cols: Q B T S
vov: [117 153 134 174]
Gurib: [107 140 172 171]
zel: [117 131 172 172]
fazig: [107 132 172 171]
fube: [107 132 172 150]
tail: [107 140 172]	[171]
col: [107 117]	Q
col: [132 132]	B
tail: [153 134]	[174]
col: [134 172 172 172]	T
which: [117 131 172 172]	zel

cols: X D A H F Y
vigu: [ 76 120 136 153  86  92]
Belem: [ 76 120 137 104  76 105]
povu: [ 86 114 151 148  85 105]
all vigu: [76]	1
chg Belem: [ 77 120 137 104  76 105]	1, [76]
all vigu: [153]	4
chg povu: [ 86 115 151 148  85 105]	2, [114]
tail: [ 76 120 137 104]	[ 76 105]
all Belem: [105]	6

cols: L N V Z G P
seb: [159 153 126 119 126 153]
Lemar: [103  68 154 132 142  68]
fotim: [138 154 103 104 168 154]
lus: [111 144 125 166 187 144]
rakib: [136 155 146 116 125 155]
Sopi: [126 174 140 102 125 154]
all seb: [153]	2 6
tail: [138 154]	[103 104 168 154]
col: [187 125]	G

cols: U K M R C J E
Rima: [187 127  85 125 168 126 130]
Los: [ 73 126 167 179  89 127 130]
zele: [126 126 167 126  89 133 126]
tail: [126 167 126  89]	[133 126]
all zele: [126]	1 2 4 7

cols: vin sadit Lut biru Fovom vilut Lapoz bufo Kisik Lomu
det: [131 131 131 129 125 129 129 127 125 125]
tufi: [131 131 131 129 124 125 189  69 125 125]
Sezo: [131 131 131 129 126 129 129 127 125 125]
chg Sezo: [131 131 131 128 126 129 129 127 125 125]	4, [129]
chg Sezo: [131 130 131 129 126 129 129 127 125 125]	2, [131]
all det: [125]	5 9 10
tail: [129 126]	[129 129 127 125 125]
chg det: [131 131 131 129 125 129 129 128 125 125]	8, [127]
tail: [125 129]	[129 127 125 125]
all Sezo: [131]	1 2 3

cols: pak petov Bipu keda zete natis
tun: [115 153 154 122 125 111]
rozen: [173  92  93 167 151 173]
vipo: [162 101 103 166 132 164]
Dinan: [156 117 118 141 176 147]
Tuk: [175  85  86 182 124 181]
tefu: [171  77 178 178 171 178]
Beto: [107 160 162 117 118 103]
Bebif: [132 129 130 151  96 136]
lel: [123 144 145 179 127 121]
zet: [132 131 132 145 111 134]
sudu: [140 128 129 140 143 137]
chg Beto: [107 160 162 116 118 103]	4, [117]
all tefu: [178]	3 4 6

cols: bote seno ros zomu sol mav Gebu fes ritu zifi
Bisof: [145  82 101 145 113 163 127 145 161 109]
sifaf: [132  82 101 145 113 163 145 141 161 110]
Mek: [132  81 101 145 113 163 144 141 161 110]
tail: [144 141 161]	[110]
all Bisof: [145]	1 4 8
tail: [132  82 101 145]	[113 163 145 141 161 110]
tail: [101 145 113 163 127]	[145 161 109]
tail: [113 163 144 141]	[161 110]

cols: Nivid puda deken Kozo tagiv kap piv
Kivok: [ 76  76 125 173 127 128 125]
sis: [180  76 126 180 131 121 127]
leze: [ 75  76 125  96 131 132 131]
vebeg: [180 173 132  89 130 131 132]
zef: [181  76 126 177 129 130 127]
setup: [180  81 135 179 136 140 115]
lem: [ 76 180 132  76 125 136 130]
Tevu: [ 76  77 126 172 127 127 123]
bab: [180 180 127  78 126 124 129]
col: [121 132]	kap
tail: [180  76 126]	[180 131 121 127]
tail: [ 76  76 125]	[173 127 128 125]
col: [132 127 115 130 123]	piv

cols: Figib lazev zelas zot dat Fesod
toti: [159 147 159 117 159 112]
paror: [168 134 168 131 168 102]
Kuveb: [114 134 168 130 168 102]
Pag: [168 134 168 131 168 148]
ranu: [113 126 113 135 113 158]
tail: [159 117]	[159 112]
chg ranu: [113 126 113 136 113 158]	4, [135]

cols: ven Buk pefed noge Vupa
zopi: [136 136  89 135 148]
timul: [136 136  89 136 136]
Sezu: [162 135  89  71 129]
tail: [135  89  71]	[129]
all timul: [136]	1 2 4 5
all Sezu: [162]	1
chg zopi: [136 136  89 135 149]	5, [148]

cols: godav kom lopu Kugav togu
tob: [ 75 136 165 152 146]
Pobat: [102 131  86  96 141]
vebe: [ 87  87 118 142  87]
vobo: [114 107  98 113 119]
tagul: [153 153 153 153  98]
turan: [ 74  88 130 158 127]
all vebe: [87]	1 2 5
all tagul: [153]	1 2 3 4
chg tagul: [153 153 154 153  98]	3, [153]
tail: [87 87]	[118 142  87]
col: [ 75 102  87 114]	godav
chg Pobat: [102 131  85  96 141]	3, [86]
chg tagul: [153 152 153 153  98]	2, [153]

cols: kikab Rad nuvot sulas zosa Zepi gev Foz
novet: [139  94  87 104  92 122 111 125]
Muma: [117 113 121 155 170 180 124  90]
Bet: [ 88  90 151 122 159 161 116 119]
rofit: [152 145 130 107 138 143 143  94]
pugav: [160  89 129 107 107  95  89 160]
butal: [141 132 135 118 126 106 124 139]
kot: [124 125 160 169 154 131 119 152]
suma: [139  94  87  94  92  94 146 146]
nozer: [128 118 110 156 160 115 132 138]
Dunar: [129 134 150 122 133 127 147 136]
all pugav: [89]	2 7
chg rofit: [152 145 130 108 138 143 143  94]	4, [107]
chg Bet: [ 88  90 151 122 159 161 115 119]	7, [116]
tail: [139  94  87  94  92]	[ 94 146 146]
all suma: [146]	7 8
tail: [151 122]	[159 161 116 119]

cols: Lunal Zafu rozo mab Fid tud gika zeku lepe
nofu: [130  94  83 162 128 127 179 103 162]
zut: [130  94  83 162 128 127 178 103  83]
Zeza: [130  94  83 162 145  73 118 102 158]
all zut: [83]	3 9
chg nofu: [130  93  83 162 128 127 179 103 162]	2, [94]
tail: [127 178]	[103  83]

cols: pega mor Gadet Selud lonup dosaz padi gazal gogus niv
Nepi: [120 184 159 170 139 116 104 143 137 173]
keta: [149 128 103 127 159 121 139 148 165 136]
Puz: [143  88  97  99 131 135 151 126 136  99]
col: [143 148]	gazal
chg keta: [149 128 103 127 159 121 140 148 165 136]	7, [139]

cols: zomum foza doniz zudo
mik: [177 156 101 131]
vipu: [126 189 189 189]
mef: [161 143 127 188]
neno: [109 126 176 109]
dap: [159 177 115 136]
budiz: [164 150 123  84]
kigir: [162 176 137 135]
mizon: [147 126 153 130]
tail: [126 176]	[109]
chg mik: [177 156 100 131]	3, [101]
all vipu: [189]	2 3 4
col: [126 177]	foza
all neno: [126]	2

cols: bof Bigoz pusu mog
tilud: [ 91 169  85  89]
Guror: [117 159 114 116]
kob: [104 168 104 168]
gadi: [167  94 172 168]
col: [117 104]	bof
col: [ 85 114]	pusu
chg Guror: [117 159 115 116]	3, [114]
chg Guror: [117 160 114 116]	2, [159]
all kob: [168]	2 4

